Each row below holds a small network's activations on one input, seen along a few directions.
Each table varies a few parts of the input and shows all the possible inputs, shuffled.
Descriptions start from the smaller parts, as in this example, which fits no table here: one of 4 places along a line, together with either a single point or one of 9 places along a line or (one of 2 separate values, together with one of 5 places around a ring).
Shared parts are said once, and a part with two or three values counts as separate values.
In the rows, zero is written as 128.

Other details of the inputs vary at random and push rows far along two fixed directions, the same in every table; ignore that.
To show where, the next rows are all for the same input, with only those details redrawn:
[117 186 128 110 147 116 116 151 159 156 151 148  91]
[ 87 153 108 111 145 100 107 150 135 132 132 142  92]
[168  84  95 111  93 200 111  98 129  88  94  99 231]
[ 38 100  76 112 141  73  91 147  97  93 102 132  95]
[124 191 131 109 146 123 119 151 164 161 154 148  94]
[176 128 114 109 107 192 118 112 151 119 119 114 198]

Table:
row 1: [ 53  81  77 114 128  91  95 146  87  83  94 140 110]
row 2: [ 69  69 102 135 130  53 150 143  68 121 107 121  81]
row 3: [217 143 196 160 111 179 164 100 148 177 161 120 179]
row 4: [ 46  86  72 112 133  86  91 139  94  84  94 126 115]
row 5: [ 75  40  93 149 109  82 138 127  64 112 110 114 137]
row 6: [146 170 180 147 143 103 165 127 135 157 151 121  66]
row 7: [209 111 126 110 121 186 133 125 146 118 120 143 201]
row 8: [106 140 150 122 156 103 111 140 129 114 123 165  95]
row 9: [159  83 138 160  94 170 142  76 112  94 110  75 180]
row 10: [122 169 139 156 128 112 159 137 148 185 178 127  86]
row 11: [ 49  86  86 147 121  68 136 130  87 104 118 101  74]
row 12: [230 145 197 146 115 177 175 101 145 169 145 114 166]
row 13: [143 212 192 169 145 119 157 129 169 203 194 136  70]
row 14: [132 116 123 133 120 107 166 129 112 132 129 106  99]
row 15: [146 235 185 124 163 129 118 143 185 178 170 158  78]
row 16: [145  60 119 128 100 183  96  92 100  59  75 112 216]
row 17: [160  81 104 106 109 173 123 118 123  90 100 133 197]
row 18: [112 140 152 127 170  88 110 152 125 119 125 172  86]
Question: What do these inputs look like to the network?
Answer: one of 2 separate values, together with either one of 4 places along a line or one of 5 places around a ring
Question: The inputs of row 15 and row 4 match in every part but the choice among 2 separate values. If row 9 is changed in the same way as row 15 into row 4, which row does it become?
Answer: row 11

Table:
row 19: [ 78  41  99 134 115 128  73 118  68  68  71 131 195]
row 20: [231 180 130  98 104 213 172 128 193 166 155 135 173]
row 21: [205 189 146 117 106 217 125 125 186 191 162 122 200]
row 22: [250 190 183 106 140 185 155 134 188 162 166 159 160]
row 23: [ 62 130 112 143 147  58 139 133 117 155 146 120  90]
row 24: [228 199 180  95 116 207 136 114 169 169 130 116 181]
row 25: [ 70 146  94  97 155  57 116 165 123 151 129 143  60]
row 26: [ 55 153  92 125 154  74  96 159 137 151 146 144  68]
row 27: [107  37  75 106  99 153 118  98  82  28  51  97 178]
row 28: [ 76  37 116 140  86 130 121  83  69  66  81  83 171]
row 29: [189  65 106 138  52 209 158  85 101 119 118  83 223]
row 30: [ 69 145 126 139 169  66  99 163 128 115 150 178  62]
row 31: [171  91  84 125  94 199 117 104 145  95 127  99 226]
row 32: [190  89  90  96  98 184 139 112 136 100 114  97 217]
row 33: [139 225 159 129 156 129 119 144 186 152 178 148  72]
row 34: [212  57 140 158  88 183 156  99 105 100 103 102 208]
row 35: [ 66 119 159 144 140  68 134 139 101 144 145 160  72]
row 36: [ 64 141 144 148 156  63 131 119 119 134 129 116  69]
row 37: [ 78 157 122 103 161  64 118 155 127 108 127 139  44]
row 38: [ 72 140 143 143 123  81 138 133  94 134 137 125  40]
row 39: [101  15 111 148  88 126 129 104  44  70  85 116 164]
row 40: [106  33  96 109 128 110  98 117  73  64  61 128 174]
row 41: [225 189 172 136 126 216 144 125 199 156 171 171 167]
row 42: [127 195 164 132 121 119 162 140 164 210 194 140  84]
row 43: [200  74 131 154  77 193 153  84 110  89  94  68 197]
row 44: [136 204 118 127 133 151 139 153 189 172 179 159  93]
row 45: [ 68  69  95 128 109 135  71 109  82  64  69  98 174]
row 46: [ 76 139 137 155 169  55 137 136 114 131 130 106  47]
row 47: [ 62 153 112 134 144 105 108 141 136 101 127 148  62]
row 48: [141 223 164 128 155 132 107 135 184 171 165 143  78]
row 49: [ 58 152 101  93 148  62 113 173 108 161 123 144  71]
row 50: [252 180 177 108 128 216 166 129 191 160 153 166 167]
row 51: [ 67 128 152 153 171  43 133 139 112 146 140 153  68]
row 52: [ 92  35  91 137 122 127  77 110  85  58  76 128 187]
row 53: [157 192 147 149 159 103 168 147 166 201 185 119  83]
row 54: [247 165 196 156 147 184 173 114 177 183 167 124 169]
row 55: [106  41  86 103 110 130  95  97  80  50  47  88 179]
row 56: [ 72 141 139 104 165  59 106 171  98 144 113 173  71]
row 57: [ 89 134 104 151 130  57 154 160 107 153 149 122  47]
Question: What do these inputs look like to the network?
Answer: one of 3 separate values, together with either one of 5 places around a ring or (one of 2 separate values, together with one of 4 places along a line)
Question: Change only the place on the ring of 5 in row 53. List by row number the other rows that result.
Answer: row 23, row 29, row 42, row 57
Question: Change only the choice among 3 separate values in row 33. List by row number the other rows that result.
Answer: row 30, row 31

Table:
row 58: [ 43 148 143 132 166  46 121 146 106 125 135 148  33]
row 59: [ 40 147 114 138 161  36 123 146 116 137 138 127  30]
row 60: [ 47 147 140 141 171  40 112 154 102 131 131 139  29]
row 61: [182 221 164 124 160 163 127 150 203 183 184 177 116]
row 62: [122  78 107 137 102 146 138 107 108 110 121 106 178]
row 63: [146 152 152 131 138 114 143 144 128 147 136 147  93]
row 64: [123 149 160 136 139 114 139 134 136 155 151 151 111]
row 65: [128 104  99 113 142 138 112 137 131  89 106 146 145]
row 66: [137 152 137 141 129 128 138 126 140 143 145 105 114]
row 67: [104 155 125 148 134  96 136 144 127 163 157 140  80]
row 68: [118  98  94 103 109 157  99 122 115 115 104 119 186]
row 69: [126  71 105 143  91 155 132 107 106 109 116 108 175]
row 70: [214 131 139 121  99 196 169 103 156 140 139 108 191]
row 71: [155 197 144 109 135 160 119 135 173 150 142 137 130]
row 72: [136  72 128 143 116 142 120 113  97 108 106 111 183]
row 73: [164  61 103 141  93 174 135  88 115 108 107  88 227]
row 74: [188 176 153 124 117 159 167 133 166 172 165 134 115]
row 75: [ 44  95  93 147 128  69 115 133  84  94 108 110  75]
row 76: [148 208 151 111 142 149 122 155 179 180 165 159 119]
row 77: [ 36  99  86 126 159  77  84 142 105  69  96 145  87]
row 78: [149  65 122 121 108 150 140 104  98  86  93 116 185]
row 79: [101  57  86 130 116 109 131 126  83  89  95  95 143]
row 80: [ 41  91  96 142 122  75 118 128  90  94 109 115  74]
row 81: [105  55 108 129 127 106 122 126  76  84  84 111 144]
row 82: [154  62 118 125 116 140 132 103 101  93  88 109 186]
row 83: [140 149 159 135 143 119 130 117 140 140 133 125 117]
row 84: [149  63  95 126 105 144 142 103 108  98  98  93 185]
row 85: [116 111 108 114 124 140  93 122 125  83 108 122 151]
row 86: [119 164 142 135 131 120 146 124 147 146 153 121  96]
row 87: [194 181 150 129 122 155 164 137 160 174 164 129 116]
row 88: [126 151 135 145 133 114 140 142 140 167 158 126 107]
row 89: [139 163 126 102 142 121 116 153 154 133 143 158 103]
row 90: [184 195 141  97 133 164 135 148 178 162 148 151 137]
row 91: [170  59 126 139 104 171 126  87 107 102  96 104 228]
row 92: [ 50  94 118 145 139  67 106 133  78  90  98 126  77]
row 93: [128 170 118  89 137 127 119 151 149 154 133 146 105]
row 94: [153 165 137 116 131 147 109 141 164 147 156 155 139]
row 95: [106 118 100 100 119 147  96 120 121 104  98 109 154]
row 96: [104 149 153 141 141  98 129 140 126 157 148 160  79]
row 97: [166 174 177 135 129 154 140 118 153 152 150 136 112]
row 98: [224 122 161 126  97 204 156 103 148 133 123 125 192]
row 99: [159 153 163 145 129 142 136 132 138 160 149 143 128]
Question: What do these inputs look like to the network?
Answer: one of 3 separate values, together with either one of 4 places along a line or (one of 2 separate values, together with one of 5 places around a ring)
Question: The inputs of row 74 and row 80 match in every part but the choice among 3 separate values. If row 63 is changed in the same way as row 74 into row 80, which row does it become?
Answer: row 92
Question: Change only the choice among 3 separate values in row 81. List by row number the other rows that result.
Answer: row 60, row 72
Question: Change only the place on the line of 4 in row 85. List by row number the other rows that result.
Answer: row 71, row 77, row 95
Question: Change only the choice among 2 separate values in row 83. List by row number the other rows that result.
Answer: row 59
Question: A walk changes only the place on the ring of 5. It starts at row 99 and steps to row 72. List the rest of the walk in order.
Answer: row 91, row 64, row 96

Table:
row 100: [108 148 111 121 131 103 137 149 134 156 148 135  94]
row 101: [107 111 120 123 131 133  99 121 120  96 107 129 147]
row 102: [130  88 112 119 126 140 109 123 113  92  99 132 165]
row 103: [ 75 132 100 126 138  79 127 151 117 139 138 133  77]
row 104: [129  40  73 130  78 178 119  88  95  69  82  75 222]
row 105: [ 91 168 136 116 161  87 109 157 136 139 137 161  69]
row 106: [101 101 131 138 135  94 134 128 100 112 115 126 104]
row 107: [189 154 150 111 130 171 130 130 159 145 138 149 161]
row 108: [171 167 172 139 133 140 151 126 150 164 155 132 116]
row 109: [150 183 137 129 123 152 138 127 168 168 161 120 123]
row 110: [134 139 113 123 115 142 134 127 139 141 136 114 137]
row 111: [188 160 152 113 131 172 129 125 162 137 134 142 157]
row 112: [120 125 143 138 137 100 143 137 115 142 136 139 100]
row 113: [ 79 125 138 146 144  75 129 136 105 126 131 134  70]
row 114: [206 175 163 119 123 196 129 117 176 146 146 137 173]
row 115: [ 88 106 134 148 135  94 124 121 102 114 119 120 104]
row 116: [106 112  97 121 119 119 128 130 119 118 121 113 125]
row 117: [130  69 122 142 115 130 136 111  95  99 103 112 161]
Question: What do these inputs look like to the network?
Answer: one of 3 separate values, together with one of 6 places along a line
Question: The inputs of row 100 and row 103 match in every part but the place on the line of 6. If row 112 is changed in the same way as row 100 into row 103, which row does it become?
Answer: row 117
Question: A walk changes only the place on the line of 6. It starts at row 107 and steps to row 102. List the rest of the walk in order.
Answer: row 111, row 105, row 114, row 101
Question: Change only the choice among 3 separate values in row 115. List by row number the other rows that result.
Answer: row 101, row 109
